a = array([-2.74, -1.44, -4.43, -6.46, -0.93,  0.47])
The entry just left of the largest entry: -0.93
Read off the first entry.
Answer: -2.74
The second entry from the left: -1.44
The third entry from the left -> -4.43

m = [[-9.100, 7.395, 5.449, -6.927, 12.044, 9.695, -7.873, 8.651, 6.791], [12.191, -5.822, -15.450, 9.069, 8.228, -6.427, 23.879, 11.867, 13.621], [-12.852, 10.544, 13.975, -17.074, -7.932, 13.359, 9.423, -1.020, -1.284], [-10.506, -0.611, -9.497, -14.211, 5.996, 2.362, 15.555, 10.596, 10.704], [-4.165, 5.455, 6.029, -9.361, -6.406, 6.964, 17.651, 0.759, 2.068], [2.658, -4.372, -15.298, 1.826, 15.154, -3.205, 12.073, 14.950, 15.173], [-2.616, 7.759, 10.933, -7.086, -7.314, 9.092, 14.442, -0.725, -0.203], [-8.797, 13.034, 19.689, -9.721, -4.439, 15.152, -0.021, -1.829, -2.762], [-9.795, 13.061, 17.865, -7.629, 5.121, 15.461, -11.329, 2.775, 0.929], [3.381, 4.347, 2.836, 3.955, 7.871, 4.574, 3.461, 6.520, 6.840], [0.824, -7.794, -22.928, -3.075, 11.665, -6.464, 23.597, 15.801, 17.323], [3.096, -3.156, -14.214, 2.657, 15.367, -2.769, 10.458, 14.891, 14.688], [-5.956, 1.798, -2.365, -10.446, 0.107, 3.892, 17.786, 5.640, 6.697], [-6.814, 0.416, -7.438, -8.992, 8.053, 2.713, 11.436, 10.463, 10.326], [6.973, -0.394, -7.312, 8.365, 16.397, -0.006, 3.349, 13.030, 12.616], [-3.183, 12.888, 20.718, -4.778, -6.364, 13.521, 3.216, -3.084, -3.699]]
Give the entry just left of 12.073.
-3.205
Give the entry just right of -4.439.
15.152
Give the entry just left of the smallest entry.
-7.794
The entry just left of 14.442 is 9.092
Give the entry just right of 3.349.
13.030
Give the entry just left of 9.092.
-7.314
The entry just left of -7.086 -> 10.933
The entry just right of the smallest entry is -3.075
The entry just left of 17.786: 3.892
Give the entry just right of -15.450.
9.069
Give the entry just left of 13.621.
11.867
The entry just left of -1.829 -> -0.021
Give the entry just left of 9.695.
12.044
Give the entry just left of -4.778.
20.718
Give the entry just right of 2.713.
11.436
The entry just left of -9.361 -> 6.029

[[93, -321, 39, -220, 583, -2, 143, -157], [-299, -262, -186, 145, 147, -247, -28, -227], [368, -78, 413, 520, -328, -60, -335, 291], [106, 190, 103, 264, -313, -123, 308, -4], [55, -81, -223, 394, 585, -20, 183, -208], [29, -70, 10, -40, 356, -106, -273, 184], [393, -480, 111, -242, -252, -590, 228, 275], [-492, -185, 430, -117, -30, 6, -241, -56]]
The entry just right of -328: -60
Which number is the entry just right of 55? -81
The entry just right of 308: -4
The entry just left of the smallest entry is -252
The minimum -> -590
Which number is the entry just left of -227? -28
Which number is the entry just right of the smallest entry? 228
Which number is the entry just right of 29? -70
The entry just right of 106: 190
Which number is the entry just right of 264? -313
The entry just right of -223 is 394
Which number is the entry just left of -2? 583
Which number is the entry just right of the largest entry? -20

M =
[[ 0.570  1.638 -0.441 -0.147 -0.654  0.462 -0.303  1.560  0.049  0.672
  -1.045 -0.091 -0.224 -0.291  1.599]
 [-0.454  1.352 -1.123 -0.658 -1.040 -0.805 -0.749  1.560 -0.460 -0.016
  -1.419 -1.145 -0.719 -1.170  0.692]
 [-1.654  0.105 -2.054 -2.014 -2.061 -1.881 -2.060  1.199 -1.891 -1.441
  -2.195 -2.208 -2.024 -2.202 -0.477]
 [-0.724  1.339 -1.935 -1.911 -2.084 -1.617 -1.948  1.594 -1.543 -0.971
  -2.270 -2.131 -1.913 -2.166  1.414]
 [ 0.823  0.682  1.212  1.143  1.085  1.173  1.112 -0.629  0.996  0.714
   1.283  1.346  1.124  1.353  0.771]
 [-0.922  1.055 -1.900 -2.107 -2.136 -1.804 -2.158  1.293 -1.794 -1.440
  -2.174 -2.083 -2.131 -2.120  1.383]
 [-1.137 -2.151 -1.059 -1.611 -0.937 -0.987 -1.622 -2.332 -1.599 -1.776
  -0.564 -0.941 -1.583 -0.856 -1.501]
 [ 0.817 -0.850  1.347  1.416  1.402  1.242  1.479 -1.237  1.339  1.016
   1.514  1.368  1.474  1.437 -0.893]
 [-1.505  0.902 -2.100 -1.982 -2.029 -1.823 -2.051  1.092 -1.976 -1.445
  -2.166 -2.119 -2.006 -2.157  0.588]
 [ 0.396 -1.901  1.243  1.219  1.357  1.044  1.318 -2.172  1.053  0.572
   1.423  1.349  1.262  1.327 -1.849]]
The entry just right of the largest entry: -0.441
Which number is the entry just right of 1.474?
A: 1.437
Which number is the entry just right of the smallest entry?
A: -1.599
Which number is the entry just left of 1.402?
A: 1.416
The entry just left of the smallest entry: -1.622
Which number is the entry just left of -0.441?
A: 1.638
The entry just right of 1.112 is -0.629
Which number is the entry just right of 1.199?
A: -1.891
The entry just left of the largest entry: 0.570
The entry just right of -2.084 is -1.617
